These are the activations of a small neural network, seen along a few directions. Each row is one input.
Each table varies a few parts of the input and shows all the possible inputs, shuffled.
A made-up example of a description, with smaller parts first: one of 6 places along a line, together with either a single point or one of 9 places along a line or (one of 3 separate values, together with one of 5 places around a ring).
Shared parts are said once, and a part with two or three values counts as separate values.
(in the rows, 128 means zero)

Other details of the inputs shift rows strongly along two fixed directions, in all tables alike. That doesn't count.

A family of inputs:
r1: [157 118 101 147 150 180 182 130  92  94  76]
r2: [113 142 134 124  54  82  94 150 136 149 183]
r3: [158  91 132 145 151 192 126 120 112  68  39]
r4: [107 169  69 139  99  96 133 156 129 186 214]
r5: [ 88 102 123 146 156 140 166 165 116 143 168]
r6: [110 130 133 117  66  83  83 154 156 141 164]
r7: [ 47 148 102 151 119  85 151 199 130 167 215]
r8: [113 122 114 157 221 216 202 118 131 130 128]
r9: [123 134  87 134 142 166 117 154 144 135 167]
r10: [133 101 246 116 134  80  86  84 118 121  58]
r11: [167 104 133 161 139 198 153  98  72  77  40]
r12: [170 120 170 110  95  51  78 109 134 119  92]
r13: [ 98 157  71 135  81 102 149 165 126 178 208]
r14: [187 117 136 123 176 191 163  90 100  98  46]
r15: [ 50 157 109 110 149  84 148 163 150 185 232]
r16: [166 131 110 118 183 184 158 121 126 105  89]
r17: [154 106 194  85 105  79  53  72 144  98  50]
r18: [ 52 153  97 164 110  84 164 177 151 167 213]
r19: [ 97 168  67 127  97  80 147 192 147 153 193]
r20: [148 133  67 110 207 205 185 124 126 100 124]
r21: [115  96 110 159 226 209 182 142 102 125 136]
r22: [117 148  86 116 154 160 129 151 154 148 147]
r23: [167  96 192 115  95  76  46  91 137 108  54]
r24: [152 127 105 124 168 197 159  86  97 107  97]
r25: [133 131 117 111  90  71 123 152 145 137 150]
r26: [130 101 227 118 130  77 104  52 137 106  69]
r27: [106 141  87 145 120 167 131 171 137 117 153]
r28: [106 165  79 136 103 120 117 168 140 170 228]
r29: [113 123 121 115  80  78  93 154 155 146 150]
r30: [133 133 112 117  84  79 143 143 126 151 147]
r31: [144  86 230 146 119  70  92  67 128 115  66]
r32: [152 120 198 137  57  96  69 106 108  90  72]
r33: [164 115 218 104  94 105  45  81 141  99  47]
r34: [106 150 135  90  95  87  76 125 164 139 160]
r35: [149 135  66 115 198 209 199 115 109 114 120]
r36: [166 122  68 143 191 206 191 130 101 120 118]
r37: [123 166 124 121  92  91 114 123 128 168 153]
r38: [143  64 176 162 168 176 165  89 109  86  61]
r39: [120 156 192  86  37  19  39  97 148 142 150]
r40: [142 143  84 140 184 247 165 135 115 116 141]
Description of these inputs: one of 5 places along a line, together with either one of 2 separate values or one of 6 places around a ring.
Question: Changing only the place on the line of 5 turns r13 into r4. The same change can be made to r5. Which row results?
Answer: r21
Question: Changing only the place on the line of 5 turns r15 into r10. The same change can be made to r35. Which row results?
Answer: r14
Question: Which other rows agree with r32 in the place on the line of 5? List them by row number.
Answer: r1, r3, r7, r11, r18, r19, r27
Question: Change only the place on the ring of 6 in r34. List by row number the other rows that result.
Answer: r17, r20, r24, r35, r39
Question: Change only the choice among 2 separate values in r31. List by row number the other rows that result.
Answer: r21

A family of inputs:
r41: [135 111 159 123 100 132 106 131 112  95  85]
r42: [123 146 123 127  88  90 131 143 111 123 127]
r43: [107 146  59 135 186 187 172 168 148 146 155]
r44: [161 128 137 126 158 186 134  98 112  99  92]
r45: [154 127 139 132 166 182 130  97 113 102  88]
r46: [130  86 176 145 173 161 139  85  97  95  67]
r47: [115 101 200 135 123 112 117  80 121 115  85]
r48: [114 158  96 100 100  71 105 152 138 180 204]
r49: [ 96 176 110 117 108  84 106 162 151 188 188]
r50: [119 156 134 129  50  36 113 143 128 158 147]
r51: [136 143 135 104 103 113 108 112 131 140 147]
r52: [160  98 161 151 100 123  89 108 122 103  90]
r53: [140 123 158 120 126 112 106 101 143 104  85]
r54: [113 141  50 118 165 190 181 151 146 135 181]
r55: [147 124 157 113 117 113 108 100 141 102  88]
r56: [161  98 109 113 170 165 138 114 119 101  87]
r57: [104 131  59 150 154 207 155 184 127 126 178]
r58: [ 99 118  97 150 187 168 191 156 123 133 175]
r59: [124 139 134 139  50  46  98 136 142 169 158]
r60: [121 113 167 134 137  84 132 141 134 146 134]
Question: What is each input in this table made of?
Answer: either one of 4 places along a line or one of 6 places around a ring or (one of 2 separate values, together with one of 5 places along a line)
Question: Start at r48 and move only the place on the line of 5, one step at a time. The first step leads to r51. Which rows follow, in order?
Answer: r44, r45, r49
Question: Change only the choice among 2 separate values in r45. List by row number the other rows that result.
Answer: r53
